These are the activations of a small neural network, seen along a few directions. Each row is one input.
Each table varies a few parts of the input and shows all the possible inputs, shuffled.
A made-up example of a description, with smaller parts first: one of 5 places around a ring, together with either a single point or one of 9 places along a line or (one of 3 separate values, together with one of 6 places along a line).
Shared parts are said once, and a part with two or three values counts as separate values.
In the rows, zero is written as 128.

Other details of the inputs vary at random and push rows far along two fixed directions, the same in every table; ignore that.

A family of inputs:
row 1: [ 96  93 120 144  99 137 139 109 163 142 101 107 161 143 135 115 100]
row 2: [106 158 153 103 141 125 112 154 104 139 159 115 145 141 146 124 169]
row 3: [ 92 104 149 146  79 133 125 107 152 143 108 120 127 144 135 133 106]
row 4: [103 118 144 129  82 131 142 105 147 142 117 119 145 161 126 143  85]
row 5: [149 140 124  88 136 113  95 163 116 132 157 120 153 125 146 114 142]
row 6: [115 151 145 102 143 123 111 148  84 135 156 124 162 137 153 126 155]
row 7: [125 144 141 113 150 128 123 147  98 141 162 123 173 127 155 118 158]
row 8: [132 132 130 111 154 124  75 159 121 118 175 133 152 114 129 133 152]
row 9: [176 156 124 139 184 131 192 122  86 101 117 142  60 114  86 125 151]
row 10: [101 103 145 128  73 130 142 108 140 135 117 122 144 155 136 137  96]
row 11: [158 138 124 112 138 113  90 157 118 129 160 125 139 133 146 110 141]
row 12: [102  95 133 151  85 131 127 101 131 132 114 132 140 158 141 126  89]
row 13: [131 137 130 113 151 108  83 166 128 134 154 121 143 104 147 134 152]
row 14: [107 107 117 147  69 141 120 131 148 109 120 115 116 138 125 133  78]
row 15: [128  81 116 144  89 111 116 122 164 123 123 131 136 139 138 132  81]
row 16: [122  83 117 122  86 111 125 127 163 127 117 128 147 130 136 135  80]
row 17: [190 148 125 112 192 125 186 107 108  97 100 152  82  93 106 115 155]
row 18: [109 108 117 124  63 124 138 128 138 119 122 110 126 137 125 131  75]
row 19: [ 99 108 121 143  68 128 119 128 149 126 113 107 112 124 125 128  82]
row 20: [136 154 129 111 141 115  81 148 126 119 149 119 135  99 157 113 153]
row 21: [107  84 113 124  93 115 118 133 175 131 112 126 139 126 135 128  86]
row 22: [129 176 123 125 126 124  89 162 118 128 158 133 142 131 125 144 155]
row 23: [145 119 109 149 123 134 210  84 160 127  53 159  66 119  64 138 105]
row 24: [ 98 106 101 140  71 131 114 112 150 139 114 116 111 124 138 145  94]
row 25: [130 146 132 114 154 125 120 146 103 139 155 106 182 134 147 120 160]
row 26: [190 150 126 133 200 143 166 110 115  89 101 157  72  92 106 119 163]
row 27: [135 141 122  91 141 117  90 168 128 135 149 119 143 121 145 107 148]
row 28: [107 118 142 150  86 131 132 101 148 138 123 123 136 171 128 139  83]
row 29: [117 148 146 129 157 132 104 147 107 147 154 120 158 114 153 117 169]
row 30: [132 145 140 133 156 128 115 142  96 136 167 127 163 134 154 115 160]
row 31: [ 91  92 129 142  94 139 141 111 157 145 109 124 153 136 143 113  98]
row 32: [151 150 125 115 139 110  94 144 117 108 160 127 138 121 158 110 144]
row 33: [ 96  96 135 151  87 148 117 109 138 127 107 133 139 150 139 132  94]
row 34: [117 131 126  92 150 110  90 160 127 130 169 127 153 111 127 121 151]
row 35: [115  78 120 117  88 115 122 114 160 126 128 135 148 126 115 131  82]
row 36: [100 151 142 105 148 126 106 153  95 139 151 121 152 134 152 117 160]
row 37: [145  96 143 170 133 163 211  67 145 114  58 157  65 138  83 141 109]
row 38: [146 111 142 171 142 163 210  64 152 120  58 153  66 144  74 147  97]
row 39: [152 101  96 141 119 143 218  72 132 118  68 147  60 118  88 148  96]
row 40: [129 153 124  95 140 113  93 155 127 115 149 120 142 109 157 106 149]
row 41: [161 169 157 140 210 142 192  99 104 134  97 144  67 116  82 139 172]
row 42: [ 95 109 115 127  71 127 132 135 149 123 116 108 117 133 125 122  81]
row 43: [175 141 131 155 217 158 189 104 104 116  96 140 102 113  92 126 175]
row 44: [136 173 120 126 124 108 103 154 112 132 161 134 140 141 125 137 149]
row 45: [181 138 129 155 213 141 200  96  98 122 102 140 102 122  95 119 169]
row 46: [126 158 153 122 141 123 110 144  93 131 169 123 144 152 146 130 164]
row 47: [141 141 128 106 141 117  76 162 127 139 149 117 138 111 146 114 150]
row 48: [174 138 127 128 198 130 140 143 116 108 125 149 101 102 112 138 164]
row 49: [104  90 131 161  92 154 127 109 154 133 114 129 153 139 143 125  95]
row 50: [129 173 121 104 117 107 109 159 112 137 157 129 152 133 126 141 147]
row 51: [122  77 118 139  93 115 112 111 160 124 134 138 138 135 117 128  82]
row 52: [105 104  98 144  69 145 115 115 149 122 121 123 116 138 138 149  89]
row 53: [151 147 147 140 204 142 181 104  89 128  91 152  78 104 100 126 174]
row 54: [149 165 149 125 201 141 196 107 107 132 102 141  80 128  87 132 163]
row 55: [ 93 106  95 125  71 130 127 118 150 136 117 116 117 134 138 138  92]
row 56: [121 147 137 132 160 130 103 143 114 145 144 103 165 121 145 120 168]
row 57: [150 141 126 110 142 130  76 166 123 123 157 124 142 124 146 117 149]
row 58: [130 156 106 118 129 120 104 148  95 127 173 119 127 135 149 140 149]
row 59: [104 125 116 147  68 118 111 118 166 143 105 129 127 129 116 143  95]
row 60: [124 133 133 108 151 111  76 154 125 134 167 126 147 101 128 129 154]
Description of these inputs: one of 5 places around a ring, together with either one of 3 separate values or one of 4 places along a line or one of 5 places along a line.
- Changing only the place on the ring of 5 turns row 54 into row 28. The same change can be made to row 2. Which row results? => row 46
- Changing only the place on the ring of 5 turns row 51 into row 35. The same change can be made to row 45. Which row results? => row 25
- Which other rows does row 29 become when the place on the line of 5 takes its other values? List them by row number. => row 3, row 41, row 53, row 56
- List by row number the other rows that have the place on the ring of 5 in common with row 22. => row 8, row 14, row 26, row 33, row 37, row 38, row 43, row 48, row 49, row 52, row 57
- Which other rows does row 9 become when the choice among 3 separate values takes its other values? List them by row number. => row 44, row 58
- Start at row 57 and move only the place on the ring of 5, one step at a time. The first step leads to row 11. Which rows follow, in order? => row 5, row 27, row 47

A family of inputs:
row 61: [ 99 159 120  73  97  96  29 199 125 135 195 100 170 117 176 123 143]
row 62: [108  64 127 141  84 126 143  96 177 141  96 129 161 139 128 121  74]
row 63: [203 123 143 157 229 149 218  80 114 108  74 171  68 107  78 118 161]
row 64: [146 197 142 108 188 128 137 156  47 125 181 123 132 139 141 131 197]
row 65: [163 181 120 102 193 113  89 178  90 113 175 136 110  94 123 135 193]
row 66: [118  83  99 125  61 111 131 114 179 126 105 131 123 128 113 133  62]
row 67: [ 88 120 105  92  35  99  16 190 136 124 208  89 204 151 197 123  88]
row 68: [132  88 107 144  60 121 117 112 177 110 106 134 112 135 121 132  60]
row 69: [140  96 135 156 159 144 152 100 142 127  98 145 115 116 111 124 129]
row 70: [ 78 103 137 143  61 139 152  97 157 142  89 118 122 152 122 135  78]
row 71: [136 104 129 151 155 143 158 102 145 133  87 133 118 110 118 115 133]
row 72: [119  58 122 148  81 138 146  91 160 122 100 129 153 146 143 114  69]
row 73: [120 130 137 157 129 150 163  98 124 131 103 137  94 139 102 149 124]
row 74: [ 79 184 141 112 111 126  58 177 101 151 188  92 179 147 172 135 164]
row 75: [178 120 144 139 229 145 225  84 117 121  62 158  67  90  76 111 164]
row 76: [101 104 135 163  56 141 140  90 155 132 102 126 126 171 126 142  71]
row 77: [158 190 113  94 188 114  92 179  93 118 166 127 113  88 133 126 195]
row 78: [137 199 147 100 189 122 139 161  65 141 170 126 137 135 121 138 199]
- What do these inputs look like to the network? => one of 3 separate values, together with one of 6 places around a ring
- Start at row 73 and move only the place on the ring of 6, one step at a time. The first step leads to row 74. Which rows follow, in order? => row 70, row 78, row 64, row 76

A family of inputs:
row 79: [103 155 130 127 105 143 129 129 137 150 123 129 150 144 132 149 142]
row 80: [129 133 115  95 106  96 107 166 128 120 162 113 156 124 166 115 119]
row 81: [126 130 126 135 118 128  91 160 148 122 148 119 120 122 105 148 117]
row 82: [128 112 168 147 165 142 166  80 135 125 100 141 125 134 108 130 126]
row 83: [141  79 102 161  67 124 129 116 184 106 118 127 136 145 112 133  52]
row 84: [125 178 130 133 129 138  91 140 105 107 145 124  75 129 142 140 154]
row 85: [113 144 117 109 122 130 116 151  74 139 189  95 153 154 156 130 145]
row 86: [155  76 120 172 127 148 137 108 180 123  89 133 120 122 108 125  91]
row 87: [138 139 161 135 193 161 170 114  99 123 122 152 126 120 120 129 180]
row 88: [130 155 121 111 155 118  81 170 112 124 167 137 122 112 109 147 164]
row 89: [ 85 131 127  85  81 121  86 161 156 129 133 102 131 124 137 111 101]
row 90: [130 162 108 147 158 148 191 105 108 148 107 117  95 120  99 138 159]
row 91: [133 155 143 141 155 132 180  87 143 139  83 137 100 136  88 147 130]
row 92: [101 120 159 115  63 104  77 148 128 150 172 116 182 188 159 122  98]
row 93: [138 135 119 110 167 120  76 152 115 145 161 134 162 100 154 119 163]
row 94: [109  79 131 133  59 144 150  98 150 128 116 137 141 175 135 145  73]
row 95: [107 100 118 139  86 136 156 117 113 128 113 120 135 163 135 136  82]
row 96: [121 190 123 129 168 134 146 151  86 145 127 118 131 126 124 139 177]
row 97: [155 141 130 169 167 151 135 110 120 101 106 142  71 128 148 110 148]
row 98: [131  99 145 131 103 127 160  86 141 126 110 137 125 170 116 141  78]
row 99: [186 142 103 128 182 115 147 132 108  99 142 157 110 113  95 133 159]
row 100: [125 143 182 140 163 123 119 134 108 144 147 136 156 140 130 109 166]
row 101: [123 109 142 166 172 159 201  95 104 120  77 137 107 119 106 124 135]
row 102: [ 87 138 124  88  94  97  58 171 126 138 170 110 148 113 150 140 140]
row 103: [178 146 101 116 181 112 154 128 100 113 144 163 109 100 108 127 153]
row 104: [117 174 155 131 121 112 116 138 129 161 132 126 145 150 121 126 150]
row 105: [116 141 132  96 131 111 122 160 129 132 136 120 104  98 128 135 139]
row 106: [129 118 123 152  28 138  90 110 139 104 120 119 127 136 163 133  66]
row 107: [152 125 133 106 175 121 134 141 124 136 119 123 125  94 147 111 159]
row 108: [137  69 109 158 116 138 121 100 173 128  93 143 131 121 115 128  98]
row 109: [126 129 126 100 148 105  72 154 119 140 158 111 170 102 167 117 167]
row 110: [ 96 136 114 104 106 111  67 160 129 142 167 133 139 112 135 143 126]
row 111: [106  77 121 119  78 135 112 117 186 132  86 107 150 128 149  89  75]
row 112: [106  94 129 166 137 160 184  82 118 133 102 118 117 124 117 121 125]
row 113: [163 113 111 113 129 127 195 101 147  98  79 139  90 114  97  96  96]
row 114: [161 142 108 103 156  98 141 136 107 109 145 140 123 108 128 122 151]
- Changing only one part turns row 114 into row 109. The same change can be made to row 103. Which row results? => row 93
- What do these inputs look like to the network? => one of 3 separate values, together with either a single point or one of 5 places along a line or one of 6 places along a line
- List by row number the other rows that have the choice among 3 separate values in common with row 90. => row 79, row 81, row 84, row 88, row 89, row 91, row 96, row 102, row 104, row 105, row 110

A family of inputs:
row 115: [ 79 119 133  81  86  98  23 186 158 151 183  98 200 126 178 119 121]
row 116: [107  94  87 138  67 125 111 121 168 127 106 119 126 108 137 132  85]
row 117: [117 150 136 110 129 115  69 170 142 134 155 122 140 116 126 133 145]
row 118: [ 99  80 142 157  90 139 134  98 151 132 111 123 167 146 142 117  88]
row 119: [145 113 121 138 142 128 166  97 168 129  65 153  80  95  85 130 120]
row 120: [128 137 153 123 190 144 139 127  97 129 134 124 140 120 141 117 173]
row 121: [171  96  89 141 138 133 174 102 147 107  96 151  91 110  91 137 104]
row 122: [117 155 142 113 126 113 114 148 108 140 162 106 170 145 147 118 141]
row 123: [133 181 138 122 163 130 145 131 100 137 129 119 118 123 128 129 172]
row 124: [125  85 119 127  83 115 107 119 189 131 113 140 147 135 115 135  79]
row 125: [150  97 139 163 150 155 187  77 136 118  86 151 116 139 105 132 116]
row 126: [104 156 142 136 128 140  93 154 111 144 155 111 149 148 146 129 152]
row 127: [160 139 104 112 173 113 131 152 105 116 151 131 126  95 120 119 158]
row 128: [172 150 124 117 160 115 109 144 103 104 153 142  98 112 131 124 150]
row 129: [136 113 130 134 131 132 209  92 120 125  88 148  98 131  89 129 109]
row 130: [ 83 114 122 132  58 133 137 107 149 140 103 123 129 143 132 138  89]
row 131: [142 125 136 158 132 135 190  82 129 128  92 140  84 142  94 143 113]
row 132: [174 144 123 106 166 110 125 150 105 103 147 137 119 106 133 103 151]
row 133: [134 135 136 157 130 148 189  92 136 125  82 130  79 138  90 137 115]
row 134: [183 149 118 106 164 118 116 149 110  99 151 142 117 118 132 118 149]
row 135: [100 149 145 132 137 141  93 138 114 139 149 115 167 129 164 123 158]
row 136: [ 93  99 133 130  75 131 139 106 155 143 106 104 143 150 142 123  83]
row 137: [153 150 137 115 174 110 107 145 123 130 148 145 114 107 105 139 162]
row 138: [128 159 153 143 177 153 127 134  99 124 141 127 127 127 129 128 172]
row 139: [116 108 128 140  73 129 139 105 156 135 116 120 151 165 131 136  80]
row 140: [124 129 130 145 122 148 192  97 126 120  85 143  71 136  84 145 112]
row 141: [162 162 118 108 161 119 113 149 109 108 133 135 101  97 142 114 161]
row 142: [ 82  92 129 118  64 132 142 112 146 140 110 116 137 147 137 131  80]
row 143: [133 166 139 117 158 123 147 134  82 126 151 140 107 136 112 148 161]
row 144: [141 108 135 170 139 145 183  82 127 135  87 149  89 142  99 140 120]
row 145: [159 146 104 122 167 117 115 147 102 116 157 135 106 102 118 140 158]
row 146: [ 86 116 102  89  78 106  34 188 137 137 192  87 192 119 189 121 118]
row 147: [148 157 105 121 164 128 112 160 108 113 149 125 103  98 117 136 161]
row 148: [ 98  88 144 167  83 143 120  93 149 133 120 127 146 154 140 137  89]
row 149: [163 162 125 116 159 126 108 157 108 101 142 132  93 107 129 120 153]
row 150: [ 79 130 140 118  83 114  52 170 120 156 186  95 221 161 185 114 128]
row 151: [154 142 134 104 181 105 121 151 125 130 142 141 134 101 107 117 162]
row 152: [152 152 138 130 175 136 138 136  97 135 144 136 142 143 129 131 169]
row 153: [ 89  82 132 142  85 140 132 107 152 150 103 113 149 150 146 119  91]
row 154: [164 140 124  94 171 119 122 151 108 107 140 129 104 101 143 106 156]
row 155: [106 104 123 129  67 130 144 110 145 130 120 133 143 163 124 144  78]
row 156: [ 89 104 126 156  75 143 127 103 157 151  95 120 142 146 143 127  97]
- Changing only one part turns row 139 into row 123. The same change can be made to row 121. Which row results? => row 116
- What do these inputs look like to the network? => one of 6 places around a ring, together with either one of 3 separate values or one of 4 places along a line
- List by row number the other rows that have the place on the ring of 6 in common with row 132. => row 118, row 122, row 127, row 129, row 150, row 151
- Which other rows does row 138 become when the place on the line of 4 takes its other values? List them by row number. => row 126, row 133, row 140
- Start at row 141 and move only the place on the ring of 6, one step at a time. The first step leads to row 149. Which rows follow, in order? => row 128, row 134, row 132, row 154
- List by row number the other rows that have the place on the ring of 6 in common with row 115. => row 120, row 136, row 142, row 146, row 153, row 154
